A small network was shown many inputs. Here are its activations along a few directions, one row for each input.
Each table varies a few parts of the input and shows all the possible inputs, shuffled.
A made-up example of a description, with smaller parts first: one of 8 places around a ring, together with either a single point or one of 11 places around a ring or (one of 2 separate values, together with one of 6 places along a line).
Shared parts are said once, and a part with two or three values counts as separate values.
(in the rows, 128 means zero)

Other details of the inputs shift rows strongly along two fixed directions, in all tables alike. That doesn't count.

Rows:
x1: [ 68  97 137 102  97 177  68 141 150 150  53 129]
x2: [157 139 121 170  82 111 163 114 145  95 120 162]
x3: [ 96 107 101  83  97 183  78 121 141 139 117  98]
x4: [120 106  80  93  97 179  80 133 145 159 104  95]
x5: [113 135 168 192  85 112 147 126 149  90  82 190]
x6: [148 152 138 170  88 119 157 117 148  75 146 149]
x7: [161 142 161 145 229  37 190 130  75 153 172 146]
x8: [ 60 102 145  97  98 181  62 132 145 137  72 128]
x9: [166 149 169 137 233  43 180 132  72 142 177 145]
x10: [ 84 109 111  90  99 185  80 130 147 137 115  94]
x11: [169 149 118 177  88 118 157 120 147  90 141 148]
x12: [109 114  95  96 101 184  71 133 149 145 126  86]
x13: [154 150 132 175  89 121 160 122 147  81 135 151]
x14: [ 86 109 110  86  99 186  83 128 147 134 119  90]
x15: [107 109  88  95  98 181  77 128 146 151 121  90]
x16: [159 139 121 166  82 111 166 112 145  92 124 158]
x17: [124 111  87  89  99 183  77 135 148 150 112  87]
x18: [ 96 108 145  65 248 119 100 162  77 210 132  83]
x19: [151 152 184 141 233  44 182 136  72 135 168 153]
x20: [164 138 153 145 230  42 188 136  75 162 160 145]
x21: [ 91 111 158  61 244 107 112 146  71 191 142  98]
x22: [150 144 130 160  83 114 161 103 141  78 143 158]
x23: [115 109 134  59 243 104 111 142  70 203 152  90]
x24: [153 142 171 136 233  50 176 147  76 157 146 146]
x25: [ 90 111 112  78  99 188  80 124 142 128 120  94]
x26: [150 141 124 179  84 113 164 114 145  92 127 160]
x27: [144 142 129 174  83 111 162 109 146  86 138 158]
x28: [163 151 124 173  87 116 155 115 148  84 151 146]
x29: [ 93 101 145  56 243 112 107 157  76 212 120  90]
x30: [ 92 107 105  90 100 187  85 133 146 140 108  92]
x31: [161 149 130 167  87 118 159 122 147  84 128 153]
x32: [108 137 174 188  84 110 145 121 151  84  93 189]
x33: [151 144 132 166  84 115 166 117 146  84 123 158]
x34: [122 112  88  94 100 182  74 138 148 153 108  91]
x35: [115 112  90 100 102 186  73 138 147 151 115  88]
x36: [163 148 118 168  85 115 153 108 141  88 144 156]
x37: [164 153 126 169  88 118 148 114 143  82 148 152]
x38: [166 144 112 182  85 113 160 117 145  99 133 156]
x39: [101 115 154  56 247 113 106 150  72 189 150  88]
x40: [143 145 135 178  86 117 163 119 146  84 126 160]
x41: [ 94 115 109  93 102 188  74 135 148 136 120  90]
x42: [ 99 103  93  91  98 183  86 128 145 148 109  93]
x43: [167 135 149 132 229  44 182 137  75 169 151 142]
x44: [146 142 129 169  83 111 165 107 146  83 142 155]
Each input here is: one of 4 places along a line, together with either a single point or (one of 2 separate values, together with one of 5 places around a ring).
Question: The inputs of x30 and x14 match in every part but the place on the line of 4. If x11 is changed in the same way as x30 into x14, which row does it become?
Answer: x28
Question: Which other rows agree with x2 in the place on the line of 4? List them by row number.
Answer: x1, x4, x16, x17, x24, x29, x31, x33, x34, x43
Question: Which other rows does x25 become when the choice among 2 separate values takes its other values? List them by row number.
Answer: x21

Rows:
x45: [ 96 114 139  62 200 127 107 134  93 168 154  88]
x46: [ 98 120  99 104  40 218  62 120 173  97 112 100]
x47: [109 116  84 122  39 214  64 133 180 119  94 101]
x48: [ 96 118  89 100  36 214  68 112 175  99 126  94]
x49: [113 107  67 107  31 208  76 114 178 120 109  95]
x50: [ 97 126 163 173  67 125 140 117 157  87  76 185]
x51: [118 108  63 105  32 210  76 114 173 120 107  97]
x52: [129 136 169 115 250  60 164 139  67 163 176 123]
x53: [118 104 114  67 198 123 116 136  91 190 135  92]
x54: [139 148 121 158  68 140 149 109 154  70 150 139]
x55: [ 98 127 159 179  68 130 140 122 158  90  76 181]
x56: [ 50  86 116   9 172 207  27 149 117 195 117  43]
x57: [106 109 137  82 203 125  94 152  99 190 122  98]
x58: [109 124 163  79 228 102 124 142  79 165 149 108]
x59: [142 132 167 120 250  57 154 150  68 179 143 137]
x60: [113 122 149  80 226 100 125 135  77 170 162 105]
x61: [133 136 169 100 247  60 167 132  62 157 175 127]
x62: [167 144 118 172  84 101 179 106 143  86 142 158]
x63: [133 114 134  99 223  90 125 149  86 201 129 110]
x64: [166 170 168 202 115  75 200 116 131  57 159 179]
x65: [157 138 101 172  67 131 154 113 155  95 134 143]
x66: [153 143 120 163  68 137 139 120 154  86 116 153]
x67: [ 66  82  97  25 173 206  29 163 119 217  96  44]
x68: [197 162 136 223 113  61 204 122 133  92 139 186]
x69: [180 163 157 205 110  65 199 118 133  73 140 188]
x70: [ 91 115 152  73 204 131  94 144  97 171 142  93]
x71: [147 157 149 183  94 114 159 119 145  70 147 158]
x72: [201 162 137 214 112  59 202 116 128  90 138 191]
x73: [177 148 116 190  87 103 172 123 147  98 124 161]
x74: [114 108  63 107  32 212  84 118 177 119 107  91]
x75: [131 147 190 209 107  64 194 115 129  75  95 222]
x76: [122 110  69 110  32 206  73 124 180 125  91 100]
x77: [158 128 150 116 246  52 166 146  67 188 140 134]
Question: What do these inputs look like to the network?
Answer: one of 3 separate values, together with either a single point or (one of 2 separate values, together with one of 5 places around a ring)
Question: The inputs of x74 and x53 match in every part but the choice among 3 separate values. If x64 is changed in the same way as x74 into x53, which row does it become?
Answer: x58
Question: Which other rows agree with x48 in the choice among 3 separate values? List them by row number.
Answer: x45, x49, x50, x56, x57, x62, x63, x69, x70, x76
Question: Which other rows does x46 become when the choice among 3 separate values takes its other values? List them by row number.
Answer: x70, x71

Rows:
x78: [160 135  93 144  71 155 114 122 156 109 125 126]
x79: [123 136 121 139  76 158 122 119 156  89 141 120]
x80: [131 127 110 174  56 141 141 120 165 103 101 151]
x81: [132 117 116  99 149 119 132 124 113 151 129 118]
x82: [111 120 131 100 151 123 132 117 110 138 144 120]
x83: [ 77  96  94  58 104 196  69 119 137 150 120  81]
x84: [148 144 106 149  77 161 114 130 157  98 136 119]
x85: [122 126 151 111 193  85 163 121  88 142 155 132]
x86: [149 161 217 204 182  25 207 130  97  93 125 215]
x87: [176 159 128 249  21  94 203 102 176  44 116 206]
x88: [132 117 116  99 149 119 130 123 114 152 129 118]
x89: [132 116 116  99 149 120 133 125 113 150 129 118]
x90: [ 89 120 171 118 157 124 109 143 117 141  93 145]
x91: [151 144 146 130 202  93 147 147  95 149 158 119]
x92: [116 129 139 112 157 126 122 131 118 133 152 110]
x93: [ 75  87  89  81 107 196  64 142 148 179  82  82]
x94: [116 130 139 112 156 126 121 131 118 133 152 110]
x95: [142 150 126 170  55 143 144 111 165  62 146 143]
x96: [122 126 151 111 193  84 162 121  88 143 155 133]
x97: [148 144 106 148  78 161 113 129 157  98 137 119]
x98: [ 89 119 171 118 157 125 110 144 117 140  93 145]
x99: [139 135 125 120 160 130 112 143 117 143 147 107]
x100: [160 136  93 146  70 155 120 123 155 106 124 125]
x101: [107 134 156 159  71 145 115 125 157  88  86 167]
x102: [115 103  75  70 106 202  54 140 144 168 110  70]
x103: [126 120 148 140 193  77 155 140  99 170 122 141]
x104: [150 126 112 114 155 125 117 138 116 154 135 112]
x105: [146 126 138 111 190  77 158 126  91 158 143 134]
Question: What do these inputs look like to the network?
Answer: one of 4 places along a line, together with either one of 2 separate values or one of 5 places around a ring
Question: Which other rows does x104 become when the place on the line of 4 takes its other values? List them by row number.
Answer: x78, x100, x102
Question: Which other rows does x84 become when the place on the ring of 5 takes its other values? List them by row number.
Answer: x81, x95, x96, x102
